These are the activations of a small neural network, seen along a few directions. Each row is one input.
In each table, some parts of the input vary, and every possible input appears once, in random order.
Descriptions start from the smaller parts, as in this example, which fits no table here: one of 6 places along a line, together with either a single point or one of 11 places along a line or (one of 3 separate values, together with one of 5 places around a ring).
Shared parts are said once, and a part with two or three values counts as separate values.
In the rows, zero is written as 128.

Other details of the inputs shift rows strongly along two fixed directions, in all tables alike. That doesn't count.

Rows:
x1: [128 103 142 108 126 156 126 132 137 114 166 147 103 136 129  88 125]
x2: [135 108 120 133 117 142 128 130 139 122 137 123 129 134 127 121 139]
x3: [116 111 146 108 112 151 129 130 133 117 169 144 101 136 137 101 130]
x4: [218 143 142 127 140  86  72 125  99 154  52 128 172  65 135 137 123]
x5: [121  91 129 117  98 162 118 129 152 110 176 133 124 145 126 104 138]
x6: [129  81 127 109  93 167 125 135 140 112 159 129 123 127 133 103 157]
x7: [129 101 143 110 124 163 128 132 134 118 163 139  97 129 142  96 131]
x8: [ 43 216 100 178 189  78 190 111 107 143 104 116 101 170 128 180  99]
x9: [218 144 140 134 146  84  81 129 100 156  52 130 168  71 134 139 115]
x10: [107 110 137 110 116 151 137 134 127 116 163 137  97 133 136  98 136]
x11: [ 45 199  82 188 166  81 186 113 116 139 113 118 121 179 108 198  95]
x12: [103 120 137 112 118 149 147 126 126 119 162 136  94 139 137 108 134]
x13: [215 122 130 132 132  97  76 121 116 147  43 114 196  78 125 135 145]
x14: [111 112 140 107 122 163 130 126 135 114 168 136  95 138 141 100 133]
x15: [109 118 137 113 121 152 133 127 133 115 167 136  98 136 134  98 130]
x16: [113  88 168  70 104 167 138 141 158 156 196 109 141 110 107 126 186]
x17: [134 108 124 121 105 144 123 139 135 113 131 125 135 127 126 130 127]
x18: [151 121 140 116 128 132 118 138 130 119 136 137 118 117 136 115 106]
x19: [219 145 147 124 139  88  77 131 106 142  48 121 174  64 139 138 116]
x20: [ 46 191  82 183 172  91 185 119 122 135 109 110 120 176 118 184 116]
x21: [117  94 124 117 100 164 131 128 146 110 169 127 118 143 129 107 146]
x22: [222 122 127 141 126  94  78 127 113 155  47 119 187  77 126 148 127]
x23: [102 152 106 152 144 107 152 117 124 132 107 121 141 148 118 155 128]
x24: [141  98 151  93 102 157 121 136 130 109 159 142 106 121 142 104 126]
x25: [138 106 122 128 122 140 124 127 141 123 133 129 135 140 120 117 133]
x26: [125 114 126 132 111 135 129 124 134 124 137 128 135 137 127 130 138]
x27: [ 60 203 105 168 183  77 171 120 111 139 103 124 114 162 113 159  98]
x28: [120  89 125 113 104 172 127 126 147 110 167 128 118 141 136 109 150]
x29: [111 169 125 156 161  97 139 126 123 137 120 132 118 142 123 137 100]
x30: [222 122 133 143 127  93  74 128 120 152  50 116 191  79 129 138 135]
x31: [104 162 122 142 155 109 143 126 112 136 108 124 116 132 136 141 122]
x32: [110 102 122 117 101 162 131 134 151 101 171 128 117 149 125 119 120]
x33: [219 138 147 132 145  91  83 127 102 154  45 119 167  64 138 126 133]
x34: [132  81 131 106  96 173 130 126 140 114 158 130 123 130 143 111 159]
x35: [134 102 147  98 114 161 115 128 137 113 164 145 110 130 130  84 133]
x36: [104  96 117 120 100 158 134 134 138 113 170 138 115 146 122 122 131]
x37: [126 109 146 107 112 154 115 132 139 114 175 145 106 134 134  90 127]
x38: [134 123 135 115 124 130 117 135 117 126 137 142 116 119 131 118 122]
x39: [218 136 147 120 131  91  80 125  94 155  50 130 169  64 140 141 130]
x40: [ 38 204  81 191 172  81 199 112 118 137 109 107 120 179 114 192 109]
x41: [ 57 210 103 171 178  74 175 128 111 130 108 120 106 163 118 177  80]
x42: [115 107 143 107 112 152 123 137 135 116 171 145 101 134 133  93 130]
x43: [ 96 115 177  67 117 157 142 136 163 158 192 124 110 104 107 119 168]
x44: [121  89 123 119 109 171 133 129 148 113 166 129 112 147 134 110 144]
x45: [228 121 133 132 120 102  77 134 121 142  45 112 190  75 132 143 124]
x46: [106 145 105 150 145 107 143 124 125 130 104 121 142 144 114 147 129]
x47: [125 109 123 130 110 137 122 133 137 121 139 129 136 134 125 122 139]
x48: [ 62 202 108 167 182  78 175 114 108 140 102 125 113 163 117 164  98]
x49: [122  90 122 114  97 163 120 131 144 111 173 138 121 142 124 114 130]
x50: [104 156 110 153 134 110 152 126 125 125 107 116 136 145 122 168 111]
Each input here is: one of 2 separate values, together with either a single point or (one of 4 places along a line, together with one of 6 places along a line).
Changing only the choice among 2 separate values turns x44 into x7. The same change can be made to x2. Which row results? -> x33
Which other rows does x20 become when the place on the line of 6 takes its other values? List them by row number. -> x6, x17, x36, x46, x47
Start at x29 and move only the place on the line of 4, one step at a time. The first step leads to x37. Which rows follow, in order? -> x42, x3
Which other rows does x15 become when the choice among 2 separate values takes its other values? List them by row number. -> x21

Rows:
x51: [162  38 151  76  69 204  96 134 137  94 192 157 101 121 154  54 155]
x52: [141  55 141  83  77 196 117 136 133  92 187 156  93 130 149  72 143]
x53: [ 64 128 126 123 125 162 166 131 146 101 197 137  72 172 133 117 107]
x54: [185 127 140 126 127 109  86 130 121 135  92 132 157  94 126 117 122]
x55: [116 163 108 158 150  98 140 119 105 130  90 129 124 137 136 150 110]
x56: [ 57 103 107 129 106 167 169 126 164 123 202 121 115 179 103 147 144]
x57: [119 163 126 147 163  96 139 125 123 151 109 125 132 129 116 149 116]
x58: [ 50 102  96 133 101 166 164 133 167 101 205 124 113 190 102 138 128]
x59: [ 82 181 121 147 160  96 159 123 113 141 109 119 117 138 125 156 119]
x60: [ 97 171 123 144 155  97 154 127 115 144 122 125 116 136 119 161 104]
x61: [ 90 161 101 165 161 106 157 117 116 127 112 128 115 162 125 140 111]
x62: [149  43 170  51  68 208 108 144 141 102 200 148  98 105 147  61 166]
x63: [ 95 174 115 151 158 104 158 126 121 126 114 121 111 145 129 157  97]
x64: [117 165 122 148 149  95 128 128 120 130 114 131 131 136 121 142  99]
x65: [238  78 148 106  99 138  59 126 110 131  79 136 164  67 152  88 157]
x66: [170 168 130 151 158  85 109 123 110 146  60 113 155  99 137 152 114]
x67: [167 161 129 140 144  81 106 131 106 139  67 126 157 100 124 152 102]
x68: [249  82 162  96 111 140  60 134 125 136  77 124 170  59 146  93 150]
x69: [194 113 128 128 111 108 100 121 128 156  53  95 210  80 121 160 178]
x70: [ 51 131 127 120 131 154 166 125 142 115 193 134  81 168 125 109 137]
x71: [ 87 165 113 154 159 102 149 127 131 126 130 131 119 159 110 139  97]
x72: [ 54 134 130 117 131 151 165 127 136 115 189 135  83 165 128 113 134]
x73: [118 166 122 146 145  94 130 129 119 130 109 131 129 134 120 147  96]
x74: [241  56 127 117  73 143  66 132 127 133  65 112 207  69 138 124 184]
x75: [164 165 137 141 151  80 113 126 106 161  71 121 153  92 126 159 117]
x76: [ 65 124 123 128 129 163 161 128 150 104 200 136  75 176 130 106 114]
x77: [162 164 133 146 157  81 111 123 112 162  76 121 155  97 122 151 123]
x78: [ 77 175 116 150 170  99 164 121 124 140 114 119 119 150 117 147 125]
x79: [113 141  96 162 130 116 147 126 143 135 103  96 163 144 116 176 135]
x80: [166  43 172  61  71 200  93 142 149 113 209 154 104 106 141  62 156]
Changing only one part turns x78 into x61. The same change can be made to x62. Which row results? -> x52
What do these inputs look like to the network? -> one of 5 separate values, together with either a single point or one of 5 places along a line
List by row number the other rows that have the choice among 5 separate values in common with x68. -> x53, x63, x66, x76, x79
List by row number the other rows that have the choice among 5 separate values in common with x67. -> x54, x58, x64, x71, x73

Rows:
x81: [ 61 170 110 148 149 115 173 123 118 118 135 133  91 166 132 145 109]
x82: [149 112 129 117 116 140 116 131 113 117 118 139 116 115 147 114 131]
x83: [117 113 144 112 120 150 132 124 124 120 154 136 104 129 142 106 139]
x84: [160  88 117 123 105 154 116 128 144 114 123 114 152 133 136 125 147]
x85: [127  93 128 117 107 163 140 129 153 132 151 111 135 124 127 126 164]
x86: [152  80 122 122 101 172 115 126 148 116 132 117 143 127 131 118 154]
x87: [144 115 144 100 117 143 122 131 115 134 127 133 121 102 145 115 147]
x88: [ 96  97 122 123 110 167 150 136 158 114 172 113 124 154 132 125 157]
x89: [208 101 143 116 117 127  76 131 112 125  90 135 152  88 142  95 135]
x90: [180 168 128 159 165  68 100 123 103 156  40 122 167  92 127 147 112]
x91: [ 65 175 118 144 149 112 167 132 137 119 156 127  99 164 114 153  88]
x92: [174 102 148 103 105 141  96 143 132 122 132 135 135  98 134 110 114]
x93: [ 90 167 108 154 154 105 151 120 110 127 118 128 108 150 134 142 109]
x94: [131 116 140 108 120 143 117 132 142 121 156 140 115 127 128 108 120]
x95: [182 166 115 160 153  76 105 123  87 145  30 123 159  94 144 155 111]
x96: [152 119 151  99 122 137 108 135 131 142 143 134 128 108 124 115 137]
x97: [ 62 172 126 142 164 110 170 120 132 143 150 133 102 161 113 143 113]
x98: [126 105 136 113 104 159 126 143 142 100 184 144 100 143 127 108 104]
x99: [159 103 145 104 118 141 106 131 125 121 126 136 129 107 135  91 141]
x100: [132 108 147 106 123 146 118 129 128 124 147 133 118 119 134  95 141]
x101: [108  75 109 119  88 161 138 129 152 111 168 130 136 152 110 129 146]
x102: [127 106 141 107 113 152 126 125 129 111 152 141 109 124 143  97 137]
x103: [ 51 167  99 165 149 122 173 118 119 108 160 136  79 187 130 138  99]
x104: [125 148 105 160 129  89 135 122 127 154  85  99 176 127 107 181 143]
x105: [188 168 125 165 162  68  98 124 103 154  43 127 166  99 128 147 107]
x106: [216 104 144 114 114 126  70 135 123 131  99 139 155  84 137 106 122]
x107: [106  93 119 116  96 155 134 136 151 127 166 121 141 135 107 139 169]
x108: [170 114 139 115 123 126  96 133 128 128 119 134 137 104 132 113 118]
x109: [ 83 165 110 156 162 103 155 121 118 123 119 128 109 155 124 134 105]
x110: [139 111 148 103 121 144 110 133 137 129 157 135 117 119 127 109 129]
x111: [ 62 175 127 135 154 111 170 132 132 135 160 124 100 157 110 161 100]
x112: [112 111 144  96 124 152 135 130 130 124 167 137 108 130 128  96 143]
x113: [ 80 165 118 147 151 110 162 121 110 131 120 126 101 148 134 150 117]
x114: [106 170 125 153 164  95 142 122 125 139 107 131 126 139 121 141 108]
x115: [130  90 121 120 102 166 134 125 154 118 145 114 135 134 128 121 154]
x116: [140 172 134 151 166  80 123 120 113 159  78 123 146 114 122 147 117]
x117: [163 110 152  98 117 140 112 126 117 133 127 132 130  94 142 108 155]
x118: [108 107 150 100 109 158 135 137 146 117 185 136  98 137 126 113 115]
x119: [ 72 154  93 161 124 113 156 122 139 131 129 110 151 165 106 171 133]
x120: [168 146  95 168 131  81 110 118 112 146  51 111 203 115 110 183 131]
Changing only one part turns x83 into x117. The same change can be made to x88. Which row results? -> x85
What do these inputs look like to the network? -> one of 5 places along a line, together with either one of 2 separate values or one of 6 places along a line
List by row number the other rows that have the place on the line of 5 in common with x81. -> x91, x94, x99, x102, x114, x115, x119
Which other rows does x98 become when the place on the line of 6 takes its other values? List them by row number. -> x89, x95, x103, x105, x106
Which other rows does x96 become when the place on the line of 6 takes its other values? List them by row number. -> x87, x97, x111, x112, x117
